These are the activations of a small neural network, seen along a few directions. Each row is one input.
Each table varies a few parts of the input and shows all the possible inputs, shuffled.
Descriptions start from the smaller parts, as in this example, which fits no table here: one of 8 places around a ring, together with either a single point or one of 9 places around a ring or (one of 3 separate values, together with one of 4 places along a line).
Shared parts are said once, and a part with two or three values counts as separate values.
In the rows, 128 means zero.

Other details of the inputs vary at random and push rows far along two fixed directions, the same in every table; ignore that.

A family of inputs:
R1: 182 175 96 139 141 89 96 147 123 62 111 178 167
R2: 178 179 151 165 137 114 158 128 166 53 109 147 150
R3: 147 151 125 114 134 89 145 144 131 98 103 140 156
R4: 139 161 137 135 136 99 190 104 136 97 89 126 139
R5: 170 140 82 103 109 106 72 153 117 142 115 140 152
R6: 85 127 168 141 124 148 213 94 153 131 105 77 86
R7: 62 104 145 111 130 152 168 119 118 167 140 81 80
R8: 169 147 102 118 124 121 110 146 129 87 112 176 185
R9: 139 114 90 94 132 115 69 166 127 160 137 136 126
R10: 93 116 114 84 100 126 99 165 85 165 138 109 123
R11: 92 101 134 123 140 161 146 112 155 191 145 84 62
R12: 69 95 162 128 138 148 158 82 140 166 156 85 85
R13: 86 97 90 93 117 108 84 139 119 163 157 126 131
R14: 46 86 158 97 111 170 147 151 129 193 170 75 72
R15: 145 144 186 157 134 110 190 77 185 89 116 114 145
R16: 55 99 140 135 130 192 128 130 133 176 179 85 47
R17: 136 129 190 236 137 140 203 109 155 116 119 151 98
R18: 117 97 171 214 132 168 194 109 138 145 119 142 125
R19: 193 146 117 165 111 46 154 149 92 90 71 199 191
R20: 56 98 77 65 109 123 71 187 98 193 163 123 108
R21: 109 73 93 143 98 85 82 168 96 180 150 170 158
R22: 97 101 138 125 125 169 148 107 156 185 135 79 62
R23: 58 86 93 82 88 133 47 166 114 200 177 107 123
R24: 155 140 185 160 150 144 201 83 192 119 106 96 100
R25: 180 162 110 132 142 104 91 159 115 72 125 166 157
R26: 85 100 90 71 95 131 92 166 77 175 145 115 113
R27: 113 111 105 96 103 110 63 142 97 158 153 120 152
R28: 64 95 148 133 119 200 161 106 147 153 137 104 83
R29: 157 135 97 107 132 66 78 143 125 97 126 159 189
R30: 146 140 175 155 164 144 193 64 153 137 108 92 81
R31: 95 123 183 155 152 130 191 68 180 128 135 92 105
R32: 167 165 195 179 148 143 197 96 172 65 117 119 118
R33: 137 116 96 95 104 93 73 129 85 123 133 145 165
R34: 172 125 94 94 142 99 66 159 106 136 126 146 146
R35: 76 91 148 119 147 169 128 113 139 201 155 82 53
R36: 170 147 165 136 134 88 151 90 145 83 115 136 172
R37: 91 116 83 111 99 152 69 175 111 147 159 128 103
R38: 155 155 134 155 149 142 177 89 143 78 93 150 154
R39: 69 75 105 80 119 128 50 164 109 190 181 114 119
R40: 111 103 91 96 127 157 68 167 97 143 153 151 139
R41: 180 163 152 154 165 107 172 84 164 102 89 128 125
R42: 139 147 174 162 135 171 179 83 139 106 109 116 129
R43: 173 170 74 131 132 94 89 156 114 75 119 173 165
R44: 185 170 106 138 114 110 95 147 104 73 118 154 164
R45: 94 110 166 148 132 196 183 85 139 136 130 98 93
R46: 177 145 106 118 124 123 104 141 109 84 116 173 185
R47: 126 72 86 139 107 117 71 183 93 214 146 153 115
R48: 167 155 140 151 156 136 159 93 127 77 104 154 158
R49: 106 129 161 155 154 170 180 93 160 117 120 118 110
R50: 63 116 164 125 109 157 173 125 143 165 130 73 86
R51: 142 107 86 88 111 125 73 143 91 164 131 125 117
R52: 179 158 89 125 111 111 90 145 92 78 118 163 152
R53: 155 151 147 157 152 150 178 80 130 84 103 139 142
R54: 199 150 110 115 119 98 99 125 106 114 101 144 157
R55: 116 132 94 114 124 131 65 187 129 129 160 148 125
R56: 171 175 165 175 161 124 171 94 146 62 111 137 124
R57: 42 78 153 111 138 155 120 107 136 195 180 82 73
R58: 174 171 154 137 133 85 187 119 148 67 89 134 171
R59: 123 139 191 147 159 131 203 102 149 108 108 91 110
R60: 128 119 83 96 99 90 75 138 106 126 132 145 168
R61: 117 129 91 83 124 96 90 164 81 142 131 139 144
R62: 165 143 94 119 138 120 97 150 120 90 114 174 181
R63: 111 102 170 128 134 166 154 112 160 182 148 80 72
R64: 180 182 109 146 115 105 101 148 128 64 110 159 167
R65: 147 141 93 118 110 137 94 147 114 115 116 159 169
Description of these inputs: one of 5 separate values, together with either a single point or (one of 2 separate values, together with one of 6 places around a ring).
The inputs of R65 and R64 match in every part but the choice among 5 separate values. If R28 is changed in the same way as R65 into R64, which row does it become?
Answer: R37
Change only the place on the ring of 6 in R45. List by row number the other rows that result.
Answer: R40, R42, R46, R48, R53
Change only the choice among 2 separate values in R56. List by row number the other rows that result.
Answer: R1
Change only the choice among 5 separate values in R3. List by row number the other rows that result.
Answer: R9, R29, R55, R62
Which other rows agree with R35 in the choice among 5 separate values? List them by row number.
Answer: R5, R9, R11, R22, R24, R30, R34, R41, R47, R51, R54, R63

A family of inputs:
R66: 160 174 175 148 149 115 199 81 162 69 92 107 131
R67: 180 165 90 102 120 87 100 141 92 87 102 157 185
R68: 86 117 129 100 115 160 125 137 123 152 143 100 100
R69: 47 96 205 168 133 168 243 70 166 166 122 65 66
R70: 160 149 180 166 135 72 200 87 148 78 94 138 173
R71: 98 121 123 100 118 147 107 135 135 145 145 107 113
R72: 128 129 66 69 110 91 48 181 86 141 145 139 152
R73: 65 108 216 152 159 176 228 61 188 153 139 52 44
R74: 74 97 109 126 118 173 88 160 121 171 176 127 90
R75: 68 70 78 97 97 171 41 205 96 211 185 136 99
R76: 155 133 118 117 135 98 107 118 123 123 118 138 157
R77: 95 96 117 137 113 169 98 162 117 164 160 130 102
R78: 109 99 112 108 113 126 101 138 126 180 143 114 110
R79: 73 92 113 87 119 156 106 139 112 179 160 104 97
R80: 207 178 108 122 132 73 114 119 121 59 91 159 197
R81: 133 112 74 120 105 131 51 181 90 135 151 167 148
R82: 101 104 121 134 121 168 109 161 129 163 152 131 103
R83: 161 163 153 176 151 137 174 105 157 75 103 147 139
R84: 197 153 92 113 125 53 99 140 102 102 93 164 177
R85: 175 161 183 160 159 116 205 55 173 66 92 115 140
R86: 70 82 79 105 101 168 46 191 97 187 188 137 100
R87: 199 172 107 152 136 104 123 140 125 62 96 182 183
R88: 193 154 92 109 131 70 97 131 90 93 93 170 196
R89: 164 134 109 119 121 95 126 129 107 127 106 143 150
R90: 167 169 163 182 155 138 181 94 159 64 102 146 133
R91: 63 100 213 158 157 168 213 67 181 175 138 52 45
What is each input in this table made of?
Answer: either one of 2 separate values or one of 9 places around a ring or (one of 3 separate values, together with one of 5 places along a line)
Change only the choice among 3 separate values in R88. List by row number the other rows that result.
Answer: R76, R91

A family of inputs:
R92: 123 124 135 145 132 161 115 138 144 136 153 120 100
R93: 167 138 99 122 110 59 99 146 100 110 104 160 184
R94: 98 123 135 146 135 155 122 143 155 133 151 130 108
R95: 123 110 138 133 129 108 139 120 125 157 132 120 114
R96: 111 109 123 106 129 119 111 115 128 151 144 113 126
R97: 124 108 135 132 131 109 135 123 122 159 131 119 117
R98: 122 121 124 107 129 124 132 135 121 156 125 115 105
R99: 111 125 132 112 119 123 143 135 126 148 122 109 115
R100: 119 116 134 146 121 171 122 135 125 142 134 128 106
R101: 114 129 115 94 127 133 117 118 127 138 135 101 119
R102: 113 129 145 145 140 159 120 137 154 134 153 126 102
R103: 122 126 119 106 137 131 119 121 123 148 124 106 108
R104: 121 108 124 116 131 112 115 116 125 158 133 120 115
R105: 165 171 183 154 161 125 211 51 167 71 84 94 128
R106: 191 146 91 133 116 118 82 155 109 96 118 171 164
R107: 116 126 118 92 131 134 118 121 132 144 132 102 119
R108: 109 117 127 146 125 170 132 132 118 148 135 135 115
R109: 109 109 123 104 125 117 111 113 130 150 145 116 123
R110: 103 132 125 89 121 130 120 126 118 127 136 104 125
R111: 120 126 113 102 132 128 113 122 121 148 124 110 108
R112: 104 129 128 101 115 128 137 131 124 134 129 107 126
R113: 111 130 139 145 133 157 115 138 146 132 158 126 101
R114: 119 116 134 145 118 169 124 133 126 141 134 129 105
R115: 220 190 166 198 160 102 211 85 150 10 62 172 183
R116: 109 118 128 147 121 167 133 130 118 146 134 136 114
R117: 123 123 116 100 137 129 115 125 127 152 121 110 109
R118: 122 107 125 118 135 115 114 118 124 160 133 117 116
R119: 125 123 136 143 137 162 115 141 149 141 151 120 102
R120: 101 116 131 144 133 157 133 142 145 130 145 135 111
R121: 104 131 128 91 126 132 121 127 117 129 136 102 125
R122: 159 156 91 90 108 81 105 144 101 91 106 150 179
R123: 105 128 125 86 126 132 119 131 121 133 134 105 127
R124: 149 163 209 211 161 151 242 63 188 55 95 122 110
R125: 108 108 136 132 117 108 130 133 122 155 129 115 129
R126: 111 106 124 102 130 120 113 116 135 155 142 115 125
R127: 97 112 144 111 124 119 129 113 130 141 145 110 126
R128: 167 145 84 138 119 114 104 157 91 95 115 180 180
R129: 109 115 128 149 127 163 150 136 129 140 135 136 119
R130: 121 113 134 142 123 170 124 138 131 147 133 130 107
R131: 174 160 98 131 132 107 73 159 116 87 132 173 165
R132: 97 126 133 149 130 153 121 140 148 127 153 130 107
R133: 101 115 136 149 125 160 141 137 125 123 140 136 112
R134: 162 143 95 137 127 114 102 157 96 81 115 179 174
R135: 128 116 132 146 117 167 121 134 138 141 144 123 100
R136: 166 155 91 102 110 76 107 150 96 102 101 152 172
R137: 113 117 128 144 127 168 135 133 124 150 131 138 117
R138: 186 154 91 131 131 112 73 161 114 92 128 166 165
R139: 131 115 131 142 122 166 120 139 141 145 142 127 104
R140: 104 116 126 150 119 162 143 136 120 139 140 135 115
R141: 158 141 100 110 113 69 100 140 105 105 112 157 193
R142: 175 169 188 169 160 112 228 64 157 83 80 107 115
R143: 124 106 132 118 138 117 125 114 134 160 128 118 116
R144: 123 127 123 111 126 120 135 129 118 149 127 115 106
R145: 163 148 89 135 126 108 92 159 110 81 122 180 171
R146: 100 110 138 118 118 116 136 125 137 151 133 116 135
R147: 98 113 137 121 113 113 134 122 132 146 135 116 133
R148: 160 153 93 87 112 83 105 149 105 98 105 150 179
R149: 157 156 216 168 162 109 235 44 177 71 90 106 139
R150: 110 126 129 113 117 123 138 136 117 145 125 107 117
R151: 98 127 134 149 133 155 121 140 149 127 151 129 108
R152: 180 132 99 117 128 65 102 144 102 123 108 163 171
R153: 100 112 143 112 129 120 129 114 127 141 143 109 129
R154: 111 107 138 131 119 108 136 132 131 157 125 117 129
The inputs of R143 and R104 match in every part but one. If R115 is changed in the same way as R143 into R104, which row does it become?
Answer: R133
The inputs of R139 and R106 match in every part but one. If R119 is changed in the same way as R139 into R106, which row does it become?
Answer: R138
What is each input in this table made of?
Answer: one of 3 separate values, together with either one of 9 places around a ring or (one of 2 separate values, together with one of 6 places around a ring)
Change only the choice among 2 separate values in R125. List by row number the other rows that result.
Answer: R150
Change only the choice among 3 separate values in R131. List by row number the other rows that result.
Answer: R102, R113
Change only the choice among 3 separate values in R127. List by row number the other rows that result.
Answer: R149, R153
Change only the place on the ring of 6 in R122. List by row number the other rows that result.
Answer: R101, R110, R111, R136, R144
